Each row below holds a small network's activations on one input, seen along a few directions.
Each table varies a few parts of the input and shows all the possible inputs, shuffled.
Descriptions start from the smaller parts, as in this example, which fits no table here: one of 6 places along a line, together with either a single point or one of 9 places around a ring or (one of 3 separate values, together with one of 8 places around a ring).
Shared parts are said once, and a part with two or three values counts as separate values.
In the rows, 128 means zero.

Other details of the inputs shift rows strongly along two fixed directions, in all tables alike. That doesn't count.

Table:
R1: [132 105 200  87  25  55 184  97 135 116 138]
R2: [158 129 197 110   7 128 176 115 178 120 141]
R3: [110 206  52 130 163 116  99 125 139 162 129]
R4: [114 196  39  98 135 106 105 152 158 155 105]
R5: [ 98 161  60 120 151 144 101 188 162 172  89]
R6: [105 155  60 112 202  98 115 149 171 117 131]
R7: [173 165 222 129  71  96 189  80 147  97 147]
R8: [139 125 100 135 111 149 117 173 142 155  92]
R9: [131  99 107  97 169 144 126 132 111 116 143]
R10: [145 112 185 117  83  97 204 112 145 130 118]
R11: [124 183 169  75 147 104 169 104 121 113 154]
R12: [114 126 178 123 114  84 154 116 150 107 172]
R13: [ 91 202  53 130 160 122  94 123 147 173 131]
R14: [165  63 151 196 140 189  46 120 102 119 121]
R15: [101  77 121 133 162 114 117 150 131 142 114]
R16: [107 158 171 103  91  54 173  88 134 131 160]
R17: [151 198 187  87  88 141 171  91 133 127 157]
R18: [177 141 207 141  56 102 199  91 147 101 165]
R19: [131  34 189 135 157 162  75 115  60 109 150]
R20: [144 148 190 118  65  69 196  73 122 126 151]
R21: [140 210 153 117  84 100 150  74 140 148 122]
R22: [132 158 132 110  63 119 155  85 157 157 125]
R23: [121 175  41 105 154  85 116 152 141 138 103]
R24: [ 37 186  48 156 173 145 148 160 131  48 102]
R25: [102  91 107 124 173 108  99 142 151 111 140]
R26: [146  59 142 159 129 217  75 128  81 140 153]
R27: [162 159 165 113  58 125 181 101 182 119 148]
R28: [ 82  50 119 217 115 192 133 150  58  67  69]
R29: [100 187  69 139 176 143  89 146 171 150 145]
R30: [131 157 131 100  43 111 149 113 155 152 117]
R31: [147 125  98 107 140 182 112 133 124 133 140]
R32: [104 171  63  86 169 169 112 143 152 152 141]
R33: [127   7 186 190 155 148  66 132  69 134 103]
R34: [115 194  50  68 157 149 115 175 152 139 133]
R35: [ 19 215  22 146 160 116 158 134 108  69  84]
R36: [136 127 158 134  75 148 163 121 157 164 110]
R37: [ 98 188  54  68 154 154 111 173 159 150 133]
R38: [ 65 165  83 123 207  85 120 167 144 157 130]
R39: [158 121 150 126  82 109 175 154 137 132  99]
R40: [ 95 188  82 119 200  76 103 111 124 138 116]
R41: [126 185 161 124  80 115 136  72 137 155 124]
R42: [170 145 176 115  19 114 187  67 145 141 129]
R43: [169  59 156 157 161 186  81 119  59 109 132]
R44: [126  28 140 105 138 153  86 161  86 107 142]
R45: [151 177 161 128 104  85 158  76 119 129 122]
R46: [148  19 136 160 127 144  99 169  96 127  91]
R47: [135 137 166 131 117  95 165 113 147 105 162]
R48: [146 117  95 135 119 153  90 164 154 121 121]
R49: [134 123 177 142 114 102 179 126 125 139 129]
R50: [153 144 144 127 105 107 191 127 151 140 109]
R51: [112 126 126 153 195 116 107 143 112 142  97]
R52: [147 184 154 131  89 124 160 114 170 125 160]
R53: [132  12 145 124 155 167  86 133  81 111 148]
R54: [149 184 147 122  88  80 185  88 130 134 144]
R55: [ 71 181  94 110 198  63  92 113 129 139 127]
R56: [ 91  51 128 175 112 216 135 135  39  38 113]
R57: [ 93 182  74 146 176 148 103 161 149 182 113]
R58: [103 166  83  97 206 122 124 145 117 127 157]
R59: [ 99 160  50  94 163  74 115 151 141 135 110]
R60: [184 117 196 113  29  98 197 119 158  90 140]
R61: [152 166 232 124  43 131 169  76 163 123 150]
R62: [109 194  75 144 218 110 108 155 130 152  91]
R63: [142  84 157 146 139 207  69 115  85 136 135]
R64: [151  37 164 185 165 152  64 119  91  99 126]
R65: [121 145 213  72  86  94 200  98 125 113 192]
R66: [146  41 171 207 125 201  60 125  85 159  91]
R67: [174  24 110 181 132 157  81 115  77 125 103]
R68: [125 179  54 116 189 106 126 147 176 119 131]
R69: [162 156 155  66  74 113 196 133 137 107 146]
R70: [154  33 126 182 121 199  62 129 128 131 124]
R71: [119 172  76 150 194 116 128 163 131 153 113]
R72: [179  28 132 145 141 193 101 129  74 109 135]
R73: [ 92 174  35 102 197  76 115 129 147 144 114]
R74: [127  26 171 177 163 142  49 120  94 100 135]
R75: [171  18 135 196 116 202  80 142  95 148  92]
R76: [111 193  90 145 186 140  96 149 139 165  95]
R77: [107  80 114 118 145 104  91 167 144 103 135]
R78: [119 191  71 106 180 162 107 147 130 145 154]
R79: [132  92 223  98  34  76 204 133 146 124 127]
R80: [174  45 145 162 146 190  95 130  58 113 151]
R81: [113 126 154  95  91  64 165  88 142 129 140]
R82: [139 177 145 138  97 131 165 126 147 159 129]
R83: [108 147  65  98 181  95 110 179 165 110 124]
R84: [158  12 141 125 129 174  92 155  71 102 131]
Description of these inputs: one of 4 separate values, together with either a single point or (one of 4 places along a line, together with one of 5 places along a line).
- The inputs of R70 and R36 match in every part but the choice among 4 separate values. If R68 is changed in the same way as R70 into R36, which row does it become? => R50
- The inputs of R54 and R80 match in every part but the choice among 4 separate values. If R35 is changed in the same way as R54 into R80, which row does it become? => R56
- The inputs of R73 and R10 match in every part but the choice among 4 separate values. If R4 is changed in the same way as R73 into R10, which row does it become? => R8
- A walk changes only the place on the line of 4. It starts at R44 and steps to R53. List the rest of the walk in order. => R65, R19
- Which other rows does R78 become when the choice among 4 separate values takes its other values? List them by row number. => R3, R52, R82

Table:
R85: [152 111 106 151 137 174  82 114 111 122 125]
R86: [ 88 194 117 127 152  77 177 128 143 132 108]
R87: [ 92 189  81  99 124  92 178 139 134 106 119]
R88: [122  75 119 114 126 118 107 139 133 127 130]
R89: [150  91 104 135 124 187  96 155 129 156 115]
R90: [117  76 123 154 184 116  68 131 113 143 127]
R91: [ 92 210  85 101 169 122 152 131 145  97 136]
R92: [112 177 115  94 146  52 152 143 163 143 118]
R93: [129 209  88  80 117 137 148 139 161 149 143]
R94: [176 129 191 116  56 167 154  89 118 131 143]
R95: [ 89 203 105 126 182 104 159 143 161 125 129]
R96: [113 144 148 147 115 108 162 104 103 111 119]
R97: [139 108 142 136 158 126 100 111 113 121 155]
R98: [147  99 102 170 153 159  71 157 137 145 106]
R99: [158  97 186 156  55 127 133 114 141 140 113]
R100: [107  71  80 155 150 146 110 163 102 115  89]
R101: [167 106 209  89  82 139 157  92 110 115 166]
R102: [ 96 212 118 119 155 109 166 121 147 110 144]
R103: [115  77  89 153 158 170 106 169 121 105 113]
R104: [139  79 125 130 181 148  73 172 123 147 129]
R105: [164  95 218 130  93 105 161  94 133 124 157]
R106: [ 92 204 107 101 170 120 157 178 167 134 121]
R107: [139  75 117 145 179 131  73 162 131 129 127]
R108: [126  87 113 113 126 120 100 129 114 114 146]
R109: [108 196 117  83 194  96 136 142 161 162 150]
R110: [116 204 133  76 165 102 145 121 148 147 167]
R111: [149  87 210 122  68  90 151 112 141 124 138]
R112: [123 121 134 126 144 177 124 133  97 105 132]
R113: [149 109 134 161 151 173  89 134 119 169 120]
R114: [132  83  96 150 112 156  89 140 131 144 106]
R115: [100 168  69  76 155  69 148 149 160 141 120]
R116: [147 103 178 129  57 145 184 116 118  80 148]
R117: [126 104 213 156  74 115 176  98 121 112 128]
R118: [147 109 186 113  58 161 185 126 111  98 149]
R119: [ 99 197  92  98 177  62 133 115 135 142 136]
R120: [121  99 145 161 168 169 114 149 105 134 122]
R121: [140  83 106 129 179 150  69 124 101 108 144]
R122: [135 151 134 124  90 132 127  91 130 127 127]
R123: [119 126 146 147 151 168 123 132  99 121 138]
R124: [119  82 103 128 171 134  62 119  97 114 134]
R125: [141 114 148  80 112 131 151 143 147 139 149]
R126: [145 121 135  94 110 115 143 123 135 107 163]
R127: [139  94  93 174 145 135  76 151 119 155  82]
R128: [135 100  98 182 159 136  79 128 107 163  91]
R129: [149 120 133 167 139 146 105 120 134 150 122]
R130: [146 150 126 127  91 122 140  92 116 131 112]
R131: [ 72 207  84 100 159 106 145 124 141 104 126]
R132: [133 121 160 126 130  74 147 107 124 142 127]
R133: [108 219  77 125 150  93 130 110 142 158 114]
R134: [147 103 206 148  70 129 181 129 139  98 128]
R135: [ 82 191  90  95 122 102 166 138 149 103 134]
R136: [148  99  74 151 139 175  75 143 117 127 127]
R137: [143 120 109 160 163 186  67 130 103 159 127]
R138: [122 181  63 110 120 108 134 132 139 142 115]
R139: [149 160 146 145 106 137 133  96 136 136 141]
R140: [176 118 204 133  55 149 157 124 145 151 127]
R141: [116  96 108 154 145 145 113 122  79  98 102]
R142: [132 145 154 150 102 114 132 102 145 155 121]
R143: [106 100 138 159 131 128 119 152 128 114 106]
R144: [141 126 115 126  79 119 151 124 140 146 102]
R145: [118 128 149 144 107  99 166 141 130 117  98]
R146: [150 132 124 123  86 143 146 129 160 137 125]
R147: [136  95  91 148 111 158  81 130 114 131 121]
R148: [131 155 146 145  96 123 125  91 131 143 131]
R149: [135  63  93 126 166 145  84 158 128 124 133]
R150: [159  96 190 108  71  97 162  77  99 106 139]
R151: [ 93  61  72 160 167 164  78 170 109 113  99]
R152: [145 102 212 125  75  98 148  74 114 118 158]
R153: [143  97 191 114  59 161 193 137 129 110 133]
R154: [120 188 104  52 142 109 152 144 154 133 166]
R155: [ 77 208 118 119 144  94 159 114 142 116 135]
R156: [130  69  79 128 157 122  81 143  90 120 124]
- Describe the family of inputs behind these rows. => one of 3 separate values, together with one of 4 places along a line, together with one of 6 places around a ring
- A walk changes only the place on the line of 4. It starts at R106 and steps to R134. List the rest of the walk in order. => R143, R145
- Which other rows does R153 become when the place on the line of 4 takes its other values? List them by row number. => R100, R103, R151
- Which other rows does R96 become when the choice among 3 separate values takes its other values? List them by row number. => R119, R133
